Each row below holds a small network's activations on one input, seen along a few directions.
In each table, some parts of the input vary, and every possible input appears once, in random order.
A made-up example of a description, with smaller parts first: one of 5 places around a ring, together with either a single point or one of 9 places around a ring or (one of 3 separate values, together with one of 4 places along a line).
Shared parts are said once, and a part with two or three values counts as separate values.

Rows:
R1: [32,293,283,-45,363,-361,-255,-238,359,404,-137]
R2: [-53,500,296,-389,-651,72,-172,72,-524,-160,287]
R3: [-102,-264,-290,27,466,-389,-28,135,88,429,-378]
R4: [147,481,278,-211,-46,507,-133,330,-237,-541,425]
R5: [-513,-168,-74,-22,473,-498,247,-53,74,61,-247]
R6: [-6,393,-82,-515,-317,188,-253,-67,47,-369,502]
R7: [197,166,-420,-409,-296,93,20,-225,-109,-738,40]
R8: [-230,-201,65,368,126,66,-265,107,371,383,-376]
R9: [361,255,-49,-95,-16,417,160,166,-408,-903,-38]
R10: [84,-489,212,90,296,-175,-118,-554,-109,-354,-127]
R11: [99,-691,-92,144,253,-67,103,17,100,390,-107]
R12: [-108,-62,16,-35,507,-498,-262,-438,-122,-318,-388]
R13: [-151,-187,-155,631,116,121,-168,-168,215,549,-18]
R14: [-314,-374,-92,423,260,-363,365,-197,-24,83,186]
R15: [491,597,223,-113,-142,544,110,376,104,-157,196]
R16: [130,351,-211,115,-158,896,98,570,44,-55,-97]
R17: [-218,156,-137,-277,-639,-35,617,297,-509,-150,-33]
R18: [219,-136,473,66,148,-47,-133,-345,371,373,129]
R19: [77,-265,11,412,293,-359,-139,-580,-224,-294,41]
R20: [-68,362,-202,-48,-773,469,57,316,-241,336,-251]
R21: [-123,-31,324,288,255,-252,-406,-431,-76,66,526]
R22: [395,48,-341,-62,-39,537,385,748,-211,-147,-6]
R23: [-14,140,-145,-105,-29,406,653,556,-219,-532,121]
R24: [-308,-590,115,101,265,-179,379,-175,85,18,19]
R25: [-397,-386,135,156,271,-411,265,82,133,-72,-172]
R26: [-339,19,-146,195,331,-20,-273,-31,309,512,-453]
R27: [-304,170,336,-150,464,-384,-517,-295,22,38,101]
R28: [-25,253,-571,-183,-439,577,-34,185,333,107,-26]
R29: [228,-48,-708,-365,-315,210,245,363,85,15,69]
R30: [-116,-252,524,-32,255,-73,-384,-402,36,4,360]
R31: [93,-471,-301,467,249,-251,90,-1,-10,465,59]
R32: [339,508,-132,-415,-419,218,-13,-12,382,12,280]
R33: [12,-484,-76,201,261,-302,-11,272,149,298,-301]
R34: [-148,-409,52,308,119,305,-153,-149,324,476,-182]
R35: [303,614,234,-289,-751,102,78,124,-184,239,71]
R36: [-197,-48,544,23,258,-303,-501,-153,83,-90,172]
R37: [214,86,270,387,147,-225,-149,-376,258,443,293]
R38: [156,271,-41,-267,-638,-24,109,-94,-698,-534,-193]
R39: [141,71,490,124,156,-280,-246,-96,421,276,-63]
R40: [199,61,-336,-230,-653,98,351,493,-502,251,-159]
R41: [-179,47,-511,-411,-309,82,517,166,73,-366,196]
R42: [0,-281,230,144,300,-411,-238,-298,-60,-447,-316]
The inputs of R25 and R8 match in every part but one. If R23 is changed in the same way as R25 into R8, which row does it become? -> R16
What do these inputs look like to the network? -> one of 6 places around a ring, together with either one of 3 separate values or one of 4 places along a line
Which other rows does R1 become when the place on the line of 4 takes its other values? List them by row number. -> R18, R37, R39
Which other rows does R41 become when the place on the ring of 6 takes its other values? List them by row number. -> R6, R7, R28, R29, R32
Which other rows does R4 become when the choice among 3 separate values takes its other values? List them by row number. -> R2, R6

Rows:
R43: [-280,-501,-60,222,530,-306,178,-152,204,-44,-107]
R44: [135,369,67,-165,-526,14,74,-54,-256,106,238]
R45: [65,-66,203,1,9,42,265,64,-408,-583,32]
R46: [-125,-138,26,-156,213,-618,-200,-374,-7,-148,-163]
R47: [72,302,-157,-359,-647,223,107,129,-88,186,48]
R48: [-147,-165,266,300,384,-148,-288,-188,532,494,75]
R49: [-186,-366,29,377,71,-330,-26,-140,80,850,-278]
R50: [-371,-412,-29,86,257,-598,53,-198,87,232,-96]
R51: [290,375,159,53,-333,343,-77,75,12,55,326]
R52: [104,-26,-402,-230,-315,399,428,303,-144,-408,-46]
R53: [-168,236,268,-149,-78,-242,-363,-422,-96,-5,101]
R54: [129,-103,138,33,616,-120,-328,-253,303,-208,23]
R55: [167,39,-178,-29,-191,187,392,115,-315,-492,147]
R56: [-118,-379,82,279,658,-99,-77,-81,398,171,91]
R57: [-305,-165,179,78,184,-473,-132,-309,257,548,-15]
R58: [-81,262,-544,-371,-462,105,311,474,-166,-43,-245]
R59: [13,58,-375,-360,-580,103,297,246,-257,-137,-31]
R60: [-21,502,-328,-368,-529,225,123,355,1,277,-166]
R61: [168,300,-424,-185,-72,607,186,601,134,-92,-69]
R62: [-59,109,236,-164,140,-493,-384,-483,163,173,-83]
R63: [136,507,-236,-151,-340,555,-30,483,268,229,-82]
R64: [-161,-703,-212,523,412,-164,287,19,24,260,-370]
R65: [-143,-99,27,-6,266,-72,-52,-264,-153,-605,10]
R66: [-30,-366,117,603,268,-2,-182,-15,353,799,-188]
R67: [37,266,446,-140,-329,-129,-49,-99,-351,15,122]
R68: [194,270,537,77,-135,200,-201,30,-83,-39,210]
R69: [-12,239,356,68,120,85,-518,-299,177,-59,191]
R70: [-25,20,233,-133,-259,-252,136,11,-520,-308,45]
R71: [-1,-580,-67,581,540,45,30,92,218,476,-172]
R72: [225,59,349,54,136,249,12,140,-219,-364,227]
R73: [98,111,324,54,341,-169,-540,-361,439,117,8]
R74: [19,25,170,47,394,134,-306,-190,41,-386,207]
R75: [10,180,-572,-244,-199,401,442,530,-53,-311,-262]
R76: [227,307,-64,-143,-456,555,-45,259,180,138,134]
R77: [325,163,-30,26,-63,394,137,189,-125,-272,341]
R78: [261,97,-253,-173,-187,606,171,375,44,-187,148]
R79: [77,125,-149,-162,-458,-108,262,61,-427,-219,160]
R80: [-233,-10,56,-142,-6,-366,-181,-314,-266,-329,22]
R81: [-35,-226,-4,-20,488,-325,-73,-325,108,-424,-175]
R82: [-251,-615,-182,387,141,-456,161,-28,-91,536,-359]
What do these inputs look like to the network? -> one of 5 places around a ring, together with one of 8 places along a line
The inputs of R53 and R60 match in every part but the place on the line of 8. If R74 is changed in the same way as R53 into R60, which row does it become? -> R61
The inputs of R49 and R57 match in every part but the place on the line of 8. If R66 is changed in the same way as R49 into R57, which row does it become? -> R48

Rows:
R83: [143,137,69,-1,63,268,-102,38,135,-114,165]
R84: [52,49,-168,12,-223,202,144,235,36,247,-28]
R85: [97,57,-121,37,12,309,64,253,105,23,-41]
R86: [-1,115,173,-122,-91,-140,-59,-144,-207,-232,78]
R87: [-92,65,-80,-180,-215,-180,72,-44,-160,-41,-50]
R88: [-316,-668,330,548,853,-694,-366,-566,396,520,-180]
R89: [10,213,-37,-130,-270,42,-57,47,47,223,-4]
R90: [6,-104,-177,-8,69,84,194,151,-104,-249,-98]
R91: [96,269,213,-69,-149,92,-194,-51,-2,32,130]
R92: [-48,-107,-220,-36,-173,-15,272,140,-173,-23,-81]
R93: [54,-26,18,-52,124,32,31,-61,-73,-385,110]
What do these inputs look like to the network? -> either a single point or (one of 2 separate values, together with one of 5 places around a ring)
Start at R84 and move only the place on the ring of 5, one step at a time. The first step leads to R85. Which rows follow, in order? -> R83, R91, R89
Which other rows does R89 become when the choice among 2 separate values takes its other values? List them by row number. -> R87

Rows:
R94: [-31,310,-193,-364,-522,27,121,136,-158,-8,-85]
R95: [-6,-189,151,339,447,71,-269,-39,373,312,-125]
R96: [233,395,135,-317,-233,193,-65,-63,-316,-700,254]
R97: [-242,-131,55,29,130,-511,-192,-294,83,341,-164]
R98: [76,-12,-420,-100,-118,349,357,337,-46,-279,44]
R99: [-27,-30,-269,-124,-350,99,408,288,-401,-211,-113]
R100: [-195,-471,17,262,294,-460,129,-147,-110,128,-226]
R101: [-77,-57,471,28,426,-336,-316,-458,-10,-376,191]
R102: [200,408,27,-192,-528,336,6,208,-1,205,211]
R103: [-96,-502,-115,261,506,-164,61,-131,247,66,-92]
R104: [219,321,-125,-62,-142,552,67,438,90,-13,4]
R105: [-54,-44,266,238,91,-157,-307,-275,249,535,102]
What do these inputs look like to the network? -> one of 2 separate values, together with either a single point or one of 5 places around a ring
List by row number the other rows that have the choice among 2 separate values in common with R94. -> R96, R98, R99, R102, R104

Rows:
R106: [34,128,456,173,214,83,-356,-226,35,-34,291]
R107: [-193,102,219,-52,179,-287,-281,-414,59,-174,61]
R108: [-248,-199,-310,150,118,-63,112,56,233,353,-271]
R109: [37,397,-74,-382,-446,211,253,367,-115,-129,187]
R110: [14,154,264,-84,166,-246,-412,-314,86,-125,140]
R111: [100,149,501,53,131,-35,-363,-268,155,-51,181]
R112: [188,215,-298,-251,-546,400,193,142,-226,-295,230]
R113: [-38,-134,322,71,125,-506,-44,-389,-253,-196,107]
R114: [-9,-162,-59,386,154,324,25,257,231,505,-19]
R115: [-33,-146,-268,123,103,-12,-17,169,272,409,-182]
R116: [124,-106,-218,98,39,78,26,92,293,499,-158]
R117: [84,-378,-142,123,669,142,228,85,63,-709,27]
R118: [-113,-421,-218,271,63,-292,341,75,-80,324,-225]
R119: [-127,-159,322,-22,164,-439,-154,-378,-206,-196,41]
R120: [182,393,-94,-248,-385,364,112,323,-329,-341,-151]
R121: [48,-147,-26,265,73,207,29,224,353,489,-127]
R122: [238,281,-247,-176,-501,400,116,203,-323,-399,-13]
R123: [-259,-381,-257,160,131,-136,126,78,101,341,-293]
R124: [-196,-447,-217,178,102,-220,236,86,-32,331,-291]
R125: [99,458,-54,-338,-356,249,181,410,-240,-206,-22]
R126: [-197,-88,275,-46,192,-356,-265,-385,-72,-186,37]
R127: [174,197,323,-109,103,-162,-373,-404,101,-40,165]
R128: [91,292,-199,-341,-493,298,286,212,-106,-171,284]
What do these inputs look like to the network? -> either a single point or one of 6 places around a ring or (one of 2 separate values, together with one of 8 places along a line)
Start at R128 and move only the place on the ring of 6, one step at a time. The first step leads to R109. Which rows follow, in order? -> R125, R120, R122, R112
